These are the activations of a small neural network, seen along a few directions. Each row is one input.
Each table varies a few parts of the input and shows all the possible inputs, shuffled.
Descriptions start from the smaller parts, as in this example, which fits no table here: one of 2 separate values, together with either a single point or one of 11 places around a ring or (one of 4 places along a line, together with one of 8 places around a ring).
Shared parts are said once, and a part with two or three values counts as separate values.
In the rows, zero is written as 128.

Other details of the inputs shift rows strongly along three fixed directions, in all tables alike. That doesn't count.

Rows:
x1: [121 117 134 118 221  99  74 133 142 146 150 109  76]
x2: [119 141 147 105 240 100 123 131 144 129 157  96  98]
x3: [105 175 151 144 248  92  81 110 160 139 153 107 112]
x4: [120 127 144 133 201 112  94 131 134 132 128 111  99]
x5: [199 110 160 109  32 129  99 122 122 152 128 147 120]
x6: [190 128 153 115  46 151 120 124 118 147 118 159 156]
x7: [155 118 121 137  71 170 159 112 104 123 124 153 164]
x8: [ 88  99  99 166  91  72 166 176  89  44  98  52 143]
x9: [154 142 153 104 146 155  94  94 163 189 143 172 118]
x10: [179 145 153 128  68 137 132 101 142 158 133 149 152]
x11: [171 129 143 113  70 147 106 108 120 149 142 158 115]
x12: [ 87  98  72 112  88 202 209 132 109 124  90 191 166]
x13: [ 97 144 133 128 210 104  95 143 140 121 121 117 103]
x14: [133 168 153 151 202  86  74 109 126 116 162  99 100]
x15: [168 110 154 148  71  92 103 141 104 104 130  76 120]
x16: [ 73 152  98 115 184 186 168 124 155 151 102 186 174]
x17: [ 78 122 107 147 152 122 145 145 109  91 121 103 113]
x18: [ 96 163 132 146 202 105  97 128 124 106 143 103 110]
x19: [199 142 151 112  97 155 129  98 130 171 119 186 158]
x20: [ 36 106  56 137 104  99 171 188 104  52 112  88 119]
x21: [136 169 122 112 203 187 140  82 143 175 129 212 156]
x22: [ 76 123  98 112 105  85 194 190 114  56 114  78 141]
x23: [128 153 152 140 161  96  77 125 126 119 153 103  87]
x24: [161 148 173 148 180  82  78  94 150 147 161  82  98]
x25: [139 125 117  84 165 177 115 125 154 182 124 204 129]
x26: [ 58 128  98 158 183 107 161 143 132  88 116  86 143]
x27: [ 72 114  78 126 113 198 212 138 135 127  85 171 190]
x28: [181 128 159 157  85  83 102 109 103 110 155  77 106]
x29: [ 99 112  93 110  76 150 158 149 144 135 116 151 141]
x30: [104  80 101 141  18  86 156 174 114  86 124  61 114]
x31: [137 117 113 130  76 179 165 121 106 126 116 157 161]
x32: [ 71 114  84 150 168 106 182 153 112  78  91 100 150]
x33: [132 121 133 110 156 169 126  98 155 180 132 169 126]
x34: [197 141 164 123  93 128  99 111 125 150 133 150 145]
x35: [190  93 166 133  41  83  87 133 107 123 142  83  93]
x36: [179 110 173 148  27  85  92 129 121 123 149  65  99]
x37: [159 140 155 117  92 151 106 111 150 169 136 158 127]
x38: [ 77 111  71 102 179 196 174 129 133 149 117 195 139]
Each input here is: one of 2 separate values, together with either a single point or (one of 3 separate values, together with one of 6 places along a line).
A walk changes only the place on the line of 6. It starts at x25 and steps to x5. List the rest of the walk in order. -> x13, x6, x34, x19
Change only the choice among 2 separate values in x38. List by row number the other rows that result. -> x20
Change only the place on the line of 6 in x1. List by row number the other rows that result. -> x4, x8, x15, x32, x35

Rows:
x39: [160 132 160 138  76  92 133 115 134 123 135  83 119]
x40: [127 122 141 145  87 151 109 110 120 137 132 131 135]
x41: [160 102 137 144  65  80  96 121  99 114 144  88  81]
x42: [ 99 104 110 143 125 142 125 142 111 121 109 126 113]
x43: [155 118 146 134  55  70 112 131 123 124 155  76 123]
x44: [152 116 132 138  76 145 135 103 119 149 134 156 116]
x45: [148 142 143 132  66  94  91 137 123 104 154 101 126]
x46: [102 142 122 113 158 149 166 106 158 149 117 149 146]
x47: [153 159 151 142 176 127  93  74 139 159 152 131 109]
x48: [ 98 139 128 139 194 121  92 122 152 134 143 113 128]
x49: [139 158 128 115  99 191 136  91 131 158 124 202 158]
x50: [165 122 132 135 114 196 146  89 104 158  99 184 170]
x51: [142 107 127  88 132 211 179 116 127 148 156 156 128]
x52: [112 148 146 108 212 101  85 138 142 131 132 111  76]
x53: [146 125 140 106 120 182 124 108 155 185 133 180 163]
x54: [186 142 157 128  78 103 122 137 113 119 137 123 143]
x55: [104 139 135 128 228 105  67 127 114 115 143 126  73]
x56: [150 134 127 127  60  96  94 148 125 110 141 102 104]
x57: [112 132 115 129 111 109 155 129 139 128 129 113 147]
x58: [148 130 121 122  91 193 141 103 152 168 125 185 177]
x59: [128 152 122 105 100 170 158 127 142 154 124 184 171]
x60: [102 146 126 112 215  87  86 155 136 125 139 109  89]
x61: [105 126 117 107 159 153 167 119 151 151 112 161 124]
x62: [ 82 149 113 146 205  82 111 118 148 110 149  86 116]
x63: [168 113 143 138  95 105 127 144 105 117 114  90 154]
x64: [ 89  88  96 117 131 122 147 173 119 102 103 114 137]
x65: [167 139 150 134 189 135  90 109 127 144 133 125 137]
x66: [163 110 118 137  73 126 162 122 113 113 121 133 156]
x67: [ 69 123  91 161 171 175 185 130 113 106  88 160 170]
x68: [140 119 126 144 115  79 148 139 117 102 128  89 138]
x69: [152 115 133 139  63 115 108 108 117 141 141 117  93]
x70: [ 89 110  87 137 105 130 134 155 135 106 111 105 131]
x71: [155  87 143 102  86 163 133 132 130 154 110 164 135]
x72: [169 104 149 110  76 118 123 123 131 146 127 126 105]
x73: [136 135 116 101  79 141 133 150 137 144 124 152 128]
x74: [ 73 117  83 137 117 111 162 141 129  91 120 105 151]
x75: [137 162 153 127 182 119  49 104 135 155 162 133  73]
x76: [162 172 164 139 194 135  82  88 121 141 148 152 114]
x77: [ 82 120 114  93 172 152 157 154 125 117  99 168 127]
x78: [182 142 170 122 188 146  91 101 154 180 146 156 141]
x79: [ 91 155 130 135 125 109 157 151 128  93 111 106 136]
x80: [180 120 150 107 181 111  65  99 140 163 162 145  89]
x81: [164 118 171 107 195  97  79 106 143 161 150 125  73]
x82: [147 152 128 133  91 142 134 126 130 124 132 149 157]
x83: [ 82 126 130 163 115  84 151 161 130  81 111  56 132]
x84: [100 114 116 134 147 138 175 147 115  98  81 109 165]
x85: [172 157 171 143 173 128  65  96 155 167 166 128 121]
x86: [118 114 116 134 106  83 141 149 130 112 132  91 114]
x87: [182 118 137 117 104 125 146 118 111 136 119 129 155]
x88: [ 82 102  74 121 140 204 198 131  93 104 143 147 138]
x89: [149 158 171 116 174 113  85 119 151 152 147 129  81]
x90: [149 107 114  90 133 202 172 123 123 154 168 159 140]
x91: [155 132 143 144  70 123 120  92 121 139 147 126 126]
x92: [166 144 182 132 191 133  94  99 152 164 135 133 117]
x93: [155 134 154 161  74 137 113 108 117 135 134 121 134]
x94: [147  90 144 147  75 109  89 134  91 112 131 104  97]
x95: [ 94 110 118 164 112 124 129 144 117 105 119 107 110]
x96: [163 101 133 128  81 136 133 135  99 101 192  70 104]
x97: [180 111 157 108  64  84  88 157 105 116 146 113 103]
x98: [ 63 117  94 115 127 153 197 133 140 118  96 145 160]
x99: [159 115 145 117  63 106 121 119 139 145 131 108  96]
x100: [188 163 182 109 185 140  94  98 130 159 134 147 121]
x101: [154 123 147 128 182 119  58 120 148 159 148 123  95]
x102: [176 131 126 116 153 160 145  93 124 151 120 171 161]
x103: [116 146 118 114 206 114  86 139 137 127 139 136 100]
x104: [103 160 112 117 158 153 158 137 141 135 118 163 164]
x105: [ 69 141 134 137 203 122 134 127 159 131 120 110 131]
x106: [ 77 108  87 146 123 128 154 162 135  94 107 110 138]
x107: [109 128 109 125 210  96 104 130 138 130 140 118  94]
x108: [139 130 115 121 103 161 176 115 143 159 122 170 174]
x109: [195 144 182 115 184 115  97  78 135 165 139 120 108]
x110: [103 139 113 136 199  80  88 127 149 127 152  90  85]
x111: [150 113 143 113  71 153 124 126 147 160 118 137 121]
x112: [ 82 158 109 158 136 117 142 141 108  82 118 107 131]
x113: [ 82 125 102 115  84 118 160 169 127  94 101 108 117]
x114: [149 122 114 142  57 132 160 120 126 123 127 127 156]
x115: [ 76 148 124 152 206 137 110 109 143 131 129 122 126]
x116: [174 146 125 113 107 177 149 110 125 144 123 200 176]
x117: [130 139 119 110 150 179 116 117 119 159 121 200 122]
x118: [163 102 124  99 136 187 113 114 138 174 124 199 144]
x119: [136 137 116 138 125 105 135 148  93  79 114 103 150]
x120: [ 88 131 139 129 210 130 123 133 161 144 120 124 105]
x121: [127 104 110 143  46 154 127 129 115 133 115 132 122]
x122: [151 100 122  91 135 156 142 120 132 169 125 187 140]
x123: [ 82 144  88 137 176 162 179 131  86  95  83 162 166]
x124: [ 73 108  82 124 191 151 157 125 114 126 107 167 121]
x125: [140 138 119 117  94 143 131 138 133 127 128 162 131]
x126: [106 114  86 120 128 158 172 125 138 138 115 171 147]
x127: [114 159 129 127 236  98 120 144 119 109 123 112 134]
x128: [ 94 122 107 179 136  75 154 134  93  61 121  74 120]
x129: [ 66 135  98 123 117 108 158 169 126  88 117 111 152]
x130: [181 123 141 139 103 140 134  89  94 138 122 145 139]
x131: [168 145 177 138  78  79 118 139 110  95 131  81 117]
x132: [108 147 123 151  90  72 113 150 121  73 141  72 125]
x133: [104 113 113 140  96  51 124 161 126  99 134  56  97]
x134: [162 120 156 134  94 103 149 116 124 118 124 108 129]
x135: [158 129 147 126  78 146 123 121 146 159 137 138 156]
x136: [175 134 158 124  55  89 100 150 123 126 151 106 103]
x137: [108  98 125 127 107 116 131 160 129 109 107  94 114]
x138: [174 116 131  97  86 143 105 137 115 131 134 168 128]
x139: [ 98 138 120 155 220 114 121 132 138 109 128 110 137]
x140: [101 102  86 106 132 147 171 147 132 138 106 158 146]
x141: [ 95 109 115 145 111 101 139 166 133 105 119  87 122]
x142: [138 110 115 119  74 147 131 142 142 159 119 137 135]
x143: [118 130 132 156 108  94 128 149 134 112 127  76 143]
x144: [150 141 169 111  68 124 115 125 134 132 139 127 129]
x145: [ 56 145  95 114 133 155 194 150 139 103  93 152 166]
x146: [144 138 147 145  72  99  97 131 103 106 144 109  88]
x147: [ 88 118 118 115 123 179 165 127 149 142 102 152 164]
x148: [ 59 143 107 142 218 120 123 105 134 124 133 125 115]
x149: [ 49 140 100 154 133  90 127 151 104  60 125  86 118]
x150: [ 82  99  91 125 134 133 153 175 131 113 100 122 140]
What do these inputs look like to the network? -> one of 4 places along a line, together with either a single point or (one of 3 separate values, together with one of 9 places along a line)
Changing only the place on the line of 4 turns x53 into x48. The same change can be made to x97. Which row results? -> x138
Changing only the place on the line of 4 turns x69 into x133. The same change can be made to x130. Which row results? -> x87
A walk changes only the place on the line of 4. It starts at x84 and steps to x63. List the rest of the walk in order. -> x65, x50
Change only the place on the line of 9 in x123. List by row number the other rows that result. -> x49, x55, x75, x76, x112, x117, x146, x149
Change only the place on the line of 9 in x110. List by row number the other rows that result. -> x62, x66, x74, x80, x102, x107, x114, x126
A walk changes only the place on the line of 4. It starts at x92 and steps to x78. List the rest of the walk in order. -> x139, x67

Rows:
x151: [187 114 164 122 104 121 121 109 135 156 144 114 127]
x152: [105 115 107 119 169 133 139 146 116 113 118 132 120]
x153: [ 91 133  94 129 158 178 177 117 126 129 106 168 165]
x154: [ 92 132 110 128 229 137 122 124 132 132 125 140 112]
x155: [164 108 137 125  80 124 120 131 106 124 131 120 118]
x156: [173 119 152 110  86 129  96 122 131 156 144 137 106]
x157: [138 159 147 118 183 146 100 103 157 170 138 162 131]
x158: [ 94 126  97 126  83 124 171 157 124  96 101 126 158]
x159: [ 81 133  91 121 139 180 177 126 139 135 105 175 163]
x160: [ 98 138 112 118 130 124 154 152 135 111 108 138 148]
x161: [176 135 136 108  99 180 147 106 128 161 118 194 166]
x162: [156 133 143 142  88 133 128 114 116 125 129 125 142]
x163: [103 115 110 138  77 115 143 149 122 101 118 105 130]
x164: [173 159 166 129 183 135  85  91 140 167 150 149 125]
x165: [148 105 121 138  47 143 152 131 103 113 118 130 147]
x166: [ 64 130 109 142 197  93 112 143 136 105 134  89  94]
x167: [153 154 163 139 213 109  66  91 137 151 168 114  90]
x168: [123 111 128 152 112  90 115 136 105  94 136  78 102]
x169: [163 117 138 114  72 145 114 122 132 154 134 149 120]
x170: [144 136 136 121 116 151 117 111 140 157 141 153 127]
x171: [145 118 152 125 113  90 117 133 149 135 144  84 112]
x172: [ 83 139  99 124 187 138 172 145 124 104  98 147 159]
x173: [116 129 129 146  77 102 133 141 121 101 124  93 132]
x174: [100 115 130 138 130  50  95 172 116  79 140  48  77]
Changing only one part turns x154 into x169. The same change can be made to x165. Which row results? -> x163
What do these inputs look like to the network? -> one of 2 separate values, together with either a single point or one of 11 places along a line
Change only the choice among 2 separate values in x171. List by row number the other rows that result. -> x151
